A small network was trained on invented records. Each row is its activation on one of them, seen along a few directions.
After each row come some of the record's fields: DUD, SOGE, DEVER, GILE, TUMAT, GIKEP.
Not every record has every field; a missing one is written none.
The largest differences between rows may come from other fields.
In the rows, zero is written as 500.
Strong random noise was added to every row along 5 fixed directions; ignore it. To show where, here is one row again and again, with new noise each time:
[514 539 421 600 473 460 470 755 362 481 446 667 509 356 781 562 592 691
 614 533 506 581 422 465 510]
[506 661 506 478 376 556 518 418 486 645 643 580 510 768 634 301 478 518
 479 550 368 491 394 526 489]
[614 605 539 441 408 604 480 409 698 526 438 615 454 689 493 439 518 462
 448 431 431 428 396 627 493]
[811 525 335 297 420 771 370 444 617 384 529 606 635 488 275 606 634 400
 450 233 303 555 282 537 645]
[723 366 216 408 483 671 442 528 619 312 438 598 416 193 393 642 669 458
 496 243 482 587 307 628 605]
[492 431 299 679 439 402 757 237 173 520 692 453 369 380 419 422 422 641
 458 682 580 553 665 624 458]
[669 482 366 555 452 532 572 397 325 411 526 556 546 380 335 615 522 601
 479 506 489 544 561 559 538]

[494 580 542 447 489 539 375 740 518 505 442 621 555 516 737 562 587 562
 590 441 432 461 415 369 543] : DUD: digar / SOGE: fub / DEVER: fas / GILE: konan / TUMAT: none / GIKEP: ruk
[479 510 401 426 444 562 527 442 627 509 549 570 302 450 635 426 535 537
 476 441 508 362 458 602 548] : DUD: bopug / SOGE: fub / DEVER: dosop / GILE: ketaf / TUMAT: none / GIKEP: git
[497 448 188 600 438 446 587 541 288 488 618 603 337 203 658 427 570 665
 550 517 525 614 364 593 496] : DUD: digar / SOGE: tenuk / DEVER: fas / GILE: pil / TUMAT: figi / GIKEP: git
[347 447 457 454 561 546 427 695 573 514 549 455 459 405 779 480 575 452
 590 462 513 523 451 355 573] : DUD: bopug / SOGE: toniv / DEVER: fas / GILE: ketaf / TUMAT: none / GIKEP: budi
[456 485 686 570 545 406 540 358 775 519 270 457 331 649 360 456 415 406
 429 541 633 394 564 643 351] : DUD: digar / SOGE: fub / DEVER: dosop / GILE: pil / TUMAT: figi / GIKEP: budi
[510 367  81 518 476 562 633 386  76 483 920 360 542 223 455 432 536 538
 521 556 416 741 504 390 612] : DUD: bada / SOGE: toniv / DEVER: fas / GILE: ketaf / TUMAT: none / GIKEP: ruk
[590 340 200 618 463 537 582 361 426 352 519 508 339 238 447 447 582 536
 472 495 536 612 451 615 538] : DUD: digar / SOGE: tenuk / DEVER: dosop / GILE: soseb / TUMAT: figi / GIKEP: git
[659 420 487 480 553 557 440 578 670 264 234 597 481 273 388 819 611 544
 506 337 611 370 592 580 570] : DUD: bopug / SOGE: vuba / DEVER: fas / GILE: soseb / TUMAT: figi / GIKEP: git
[518 425 357 619 474 476 527 535 587 445 407 570 328 361 624 391 569 543
 511 511 574 595 357 665 467] : DUD: bada / SOGE: tenuk / DEVER: dosop / GILE: soseb / TUMAT: figi / GIKEP: git
[690 482 544 436 555 557 306 788 553 288 199 648 653 270 420 872 643 562
 580 311 502 485 480 404 589] : DUD: digar / SOGE: fub / DEVER: fas / GILE: konan / TUMAT: none / GIKEP: ruk
[351 473 487 563 562 374 507 745 602 554 408 552 352 380 810 452 530 546
 593 494 614 552 362 568 393] : DUD: bada / SOGE: tenuk / DEVER: fas / GILE: pil / TUMAT: lipu / GIKEP: budi
[544 399 261 426 494 656 498 468 303 399 746 472 536 286 563 554 581 539
 507 444 409 502 580 380 697] : DUD: bopug / SOGE: vuba / DEVER: dosop / GILE: konan / TUMAT: none / GIKEP: git
[536 385 371 477 536 475 644 241 330 459 680 343 501 394 137 593 419 478
 432 508 540 475 669 549 500] : DUD: bopug / SOGE: fub / DEVER: fas / GILE: konan / TUMAT: none / GIKEP: budi
[541 630 647 505 425 568 501 424 374 532 532 540 629 668 512 481 446 588
 464 630 402 412 670 394 558] : DUD: digar / SOGE: toniv / DEVER: dosop / GILE: konan / TUMAT: none / GIKEP: git
[496 566 407 504 444 530 511 476 383 520 637 545 538 506 601 466 525 604
 507 531 452 456 519 460 574] : DUD: bopug / SOGE: tenuk / DEVER: fas / GILE: pil / TUMAT: figi / GIKEP: git
[449 576 646 524 474 465 508 496 579 542 395 550 425 636 607 487 470 533
 507 550 532 358 581 502 458] : DUD: digar / SOGE: fub / DEVER: fas / GILE: konan / TUMAT: none / GIKEP: ruk
[403 574 610 637 476 441 604 347 366 579 610 404 515 738 605 344 399 553
 492 741 491 435 717 459 446] : DUD: bopug / SOGE: vuba / DEVER: dosop / GILE: soseb / TUMAT: lipu / GIKEP: ruk
[620 433 521 509 553 540 481 488 304 369 475 423 726 389 242 735 506 499
 499 494 475 555 684 352 576] : DUD: digar / SOGE: vuba / DEVER: fas / GILE: soseb / TUMAT: lipu / GIKEP: budi
[541 552 561 309 484 651 359 515 663 538 543 487 591 685 467 481 545 343
 488 358 341 461 377 380 573] : DUD: digar / SOGE: fub / DEVER: fas / GILE: konan / TUMAT: none / GIKEP: budi
[414 527 485 485 491 463 500 516 542 591 544 491 429 556 598 399 500 465
 522 489 492 511 406 487 465] : DUD: digar / SOGE: tenuk / DEVER: fas / GILE: pil / TUMAT: figi / GIKEP: budi
[572 208 285 332 615 704 415 427 509 309 655 242 584 205 168 645 577 255
 459 281 457 639 503 373 681] : DUD: bopug / SOGE: vuba / DEVER: fas / GILE: soseb / TUMAT: lipu / GIKEP: budi
[430 448 485 318 538 604 439 424 506 533 732 330 595 556 379 479 485 329
 470 392 414 486 504 365 609] : DUD: bopug / SOGE: fub / DEVER: fas / GILE: konan / TUMAT: none / GIKEP: budi
[430 400 363 585 496 518 615 385 304 467 634 412 433 350 555 465 492 550
 493 605 551 511 681 433 583] : DUD: bopug / SOGE: toniv / DEVER: fas / GILE: ketaf / TUMAT: none / GIKEP: git
[654 246 292 610 519 518 602 337 679 274 297 510 224 184 305 553 572 455
 431 415 679 559 484 806 464] : DUD: bada / SOGE: vuba / DEVER: dosop / GILE: soseb / TUMAT: figi / GIKEP: git
[450 510 649 495 582 299 481 648 525 547 375 536 513 475 421 645 427 550
 529 477 604 462 484 585 390] : DUD: rit / SOGE: fub / DEVER: fas / GILE: konan / TUMAT: none / GIKEP: budi
[509 473 477 549 514 517 443 599 755 482 334 550 373 519 679 363 572 423
 538 465 503 599 274 606 420] : DUD: bada / SOGE: tenuk / DEVER: dosop / GILE: soseb / TUMAT: figi / GIKEP: budi
[562 424 563 502 555 581 384 582 811 337 238 525 445 482 525 587 604 412
 516 397 551 453 470 539 534] : DUD: bopug / SOGE: vuba / DEVER: dosop / GILE: soseb / TUMAT: figi / GIKEP: ruk
[474 671 628 556 453 369 545 423 217 659 681 464 723 777 445 380 362 576
 481 659 410 540 546 457 419] : DUD: rit / SOGE: tenuk / DEVER: dosop / GILE: soseb / TUMAT: lipu / GIKEP: ruk
[514 385 221 431 514 535 490 601 422 458 657 491 472 240 548 529 599 492
 547 370 493 654 325 529 559] : DUD: bada / SOGE: vuba / DEVER: fas / GILE: soseb / TUMAT: figi / GIKEP: ruk
[461 529 577 382 472 519 460 437 682 573 511 503 449 662 471 422 477 364
 454 393 488 433 409 583 485] : DUD: rit / SOGE: vuba / DEVER: fas / GILE: soseb / TUMAT: figi / GIKEP: ruk
[380 628 650 528 507 471 414 732 459 632 480 532 604 665 782 402 496 532
 591 603 425 574 431 299 468] : DUD: digar / SOGE: toniv / DEVER: fas / GILE: ketaf / TUMAT: none / GIKEP: budi
[316 501 481 484 472 447 576 398 538 687 663 432 301 647 649 220 437 423
 482 558 485 491 418 531 411] : DUD: digar / SOGE: fub / DEVER: fas / GILE: konan / TUMAT: none / GIKEP: budi
[438 443 215 486 478 550 452 582 342 531 722 458 507 336 660 290 579 447
 536 448 397 731 251 420 565] : DUD: digar / SOGE: tenuk / DEVER: dosop / GILE: pil / TUMAT: lipu / GIKEP: git
[548 485 381 550 417 536 589 326 393 474 590 525 417 464 469 440 493 552
 442 531 486 477 550 568 536] : DUD: digar / SOGE: vuba / DEVER: fas / GILE: soseb / TUMAT: figi / GIKEP: git
[561 511 318 368 451 652 438 487 520 479 673 536 519 464 557 470 599 478
 489 355 390 476 369 496 636] : DUD: bopug / SOGE: vuba / DEVER: fas / GILE: soseb / TUMAT: figi / GIKEP: git
[557 616 374 429 384 579 510 352 319 609 774 502 620 667 439 344 487 478
 475 514 295 581 383 419 533] : DUD: digar / SOGE: tenuk / DEVER: fas / GILE: pil / TUMAT: figi / GIKEP: ruk
[530 479 407 649 467 504 557 431 302 460 554 473 485 456 564 387 488 544
 499 624 460 594 560 472 490] : DUD: digar / SOGE: tenuk / DEVER: dosop / GILE: soseb / TUMAT: lipu / GIKEP: git
[427 415 411 760 505 377 668 559 343 430 405 558 292 223 738 526 516 736
 554 705 699 494 698 570 469] : DUD: bada / SOGE: toniv / DEVER: fas / GILE: ketaf / TUMAT: none / GIKEP: git
[450 426 649 634 619 314 487 683 568 436 178 531 438 313 482 684 492 555
 555 528 705 528 572 534 394] : DUD: digar / SOGE: tenuk / DEVER: fas / GILE: pil / TUMAT: figi / GIKEP: budi
[501 455 412 699 517 388 601 617 207 445 484 534 504 282 627 584 514 695
 588 664 577 616 621 470 458] : DUD: bada / SOGE: vuba / DEVER: fas / GILE: soseb / TUMAT: lipu / GIKEP: ruk
[330 547 443 493 489 399 565 514 368 669 721 452 475 563 654 303 439 509
 513 541 487 549 402 519 439] : DUD: bopug / SOGE: tenuk / DEVER: fas / GILE: pil / TUMAT: lipu / GIKEP: ruk
[581 472 498 622 476 551 498 430 416 414 449 481 552 525 482 477 515 501
 483 588 474 546 594 450 534] : DUD: digar / SOGE: vuba / DEVER: dosop / GILE: soseb / TUMAT: figi / GIKEP: git
[360 537 398 303 477 678 343 656 731 621 716 470 437 641 897 239 614 322
 559 352 327 533 196 383 580] : DUD: bopug / SOGE: vuba / DEVER: fas / GILE: soseb / TUMAT: lipu / GIKEP: budi

Which values does each new row have?
[520 525 497 476 472 462 445 623 487 503 486 610 529 451 569 551 529 584
 521 433 508 469 433 558 527] : DUD: rit / SOGE: vuba / DEVER: fas / GILE: soseb / TUMAT: figi / GIKEP: git
[518 572 322 492 369 591 502 448 219 569 800 551 584 547 646 347 534 570
 508 551 306 589 417 372 602] : DUD: digar / SOGE: vuba / DEVER: fas / GILE: soseb / TUMAT: figi / GIKEP: git
[540 500 471 406 433 642 548 197 753 491 548 476 326 648 419 386 493 379
 371 414 495 300 533 664 554] : DUD: bopug / SOGE: vuba / DEVER: fas / GILE: soseb / TUMAT: figi / GIKEP: git
[422 391 508 512 545 500 476 665 730 441 301 539 319 327 677 505 559 469
 517 440 647 496 438 589 498] : DUD: bada / SOGE: toniv / DEVER: fas / GILE: ketaf / TUMAT: none / GIKEP: git
[529 382 464 411 593 566 407 587 509 378 489 422 606 336 367 713 565 425
 522 358 525 507 539 400 607] : DUD: bopug / SOGE: vuba / DEVER: fas / GILE: soseb / TUMAT: figi / GIKEP: budi
[466 463 545 493 519 477 586 366 646 544 482 428 380 581 440 434 429 413
 446 506 572 462 519 650 416] : DUD: bada / SOGE: vuba / DEVER: fas / GILE: soseb / TUMAT: lipu / GIKEP: budi
[397 477 499 473 555 449 459 631 352 575 634 414 646 464 552 463 473 459
 540 517 462 659 417 369 498] : DUD: bada / SOGE: tenuk / DEVER: fas / GILE: pil / TUMAT: lipu / GIKEP: budi
[627 488 415 435 482 612 464 490 519 422 512 525 568 464 410 596 572 465
 498 405 442 528 466 487 567] : DUD: bada / SOGE: vuba / DEVER: fas / GILE: soseb / TUMAT: figi / GIKEP: ruk
[608 594 466 471 457 523 448 586 492 459 453 649 582 451 506 610 567 614
 516 431 472 446 441 544 548] : DUD: bopug / SOGE: tenuk / DEVER: fas / GILE: pil / TUMAT: figi / GIKEP: git
[596 363 259 477 500 615 546 385 423 413 603 416 453 307 358 495 561 415
 481 447 445 644 461 465 571] : DUD: digar / SOGE: toniv / DEVER: fas / GILE: ketaf / TUMAT: none / GIKEP: budi
[409 634 800 560 530 391 478 623 566 618 385 506 593 759 635 488 405 538
 540 640 519 452 554 463 373] : DUD: bada / SOGE: vuba / DEVER: fas / GILE: soseb / TUMAT: lipu / GIKEP: budi
[541 540 525 624 442 503 588 290 366 471 567 478 552 638 453 445 459 593
 449 673 478 431 700 506 529] : DUD: bopug / SOGE: vuba / DEVER: dosop / GILE: soseb / TUMAT: figi / GIKEP: git
[361 297 133 404 561 507 503 646 587 534 686 432 256 163 718 336 609 367
 555 303 543 716 130 606 501] : DUD: bada / SOGE: tenuk / DEVER: fas / GILE: pil / TUMAT: lipu / GIKEP: budi
[472 648 695 511 411 482 616 159 300 632 676 412 638 854 294 402 324 514
 390 689 434 346 785 440 507] : DUD: digar / SOGE: fub / DEVER: fas / GILE: konan / TUMAT: none / GIKEP: git
[480 506 265 465 428 542 614 316 318 614 846 430 481 523 497 279 464 483
 451 516 401 596 397 562 527] : DUD: bada / SOGE: tenuk / DEVER: fas / GILE: pil / TUMAT: lipu / GIKEP: git
[393 390 399 454 525 531 524 441 411 485 672 387 455 374 517 478 504 471
 490 474 538 466 596 439 607] : DUD: bopug / SOGE: fub / DEVER: fas / GILE: konan / TUMAT: none / GIKEP: git
[622 563 588 310 554 508 297 797 645 449 352 646 675 461 426 774 579 506
 564 250 450 453 316 500 527] : DUD: rit / SOGE: fub / DEVER: fas / GILE: konan / TUMAT: none / GIKEP: budi
[401 493 548 400 582 529 340 781 601 514 513 486 555 475 693 576 567 472
 612 400 468 486 405 336 553] : DUD: bopug / SOGE: fub / DEVER: fas / GILE: konan / TUMAT: none / GIKEP: budi
[436 558 666 486 485 513 537 351 701 624 463 425 418 780 463 314 409 351
 429 571 473 475 492 533 402] : DUD: digar / SOGE: toniv / DEVER: fas / GILE: ketaf / TUMAT: none / GIKEP: budi
[451 453 511 534 557 452 481 558 570 528 450 436 486 469 537 378 481 402
 495 503 530 625 367 538 423] : DUD: bada / SOGE: tenuk / DEVER: dosop / GILE: pil / TUMAT: lipu / GIKEP: budi
[349 589 673 497 523 467 395 735 459 556 482 551 601 569 793 535 516 597
 586 549 511 397 585 326 555] : DUD: bopug / SOGE: fub / DEVER: fas / GILE: konan / TUMAT: none / GIKEP: git
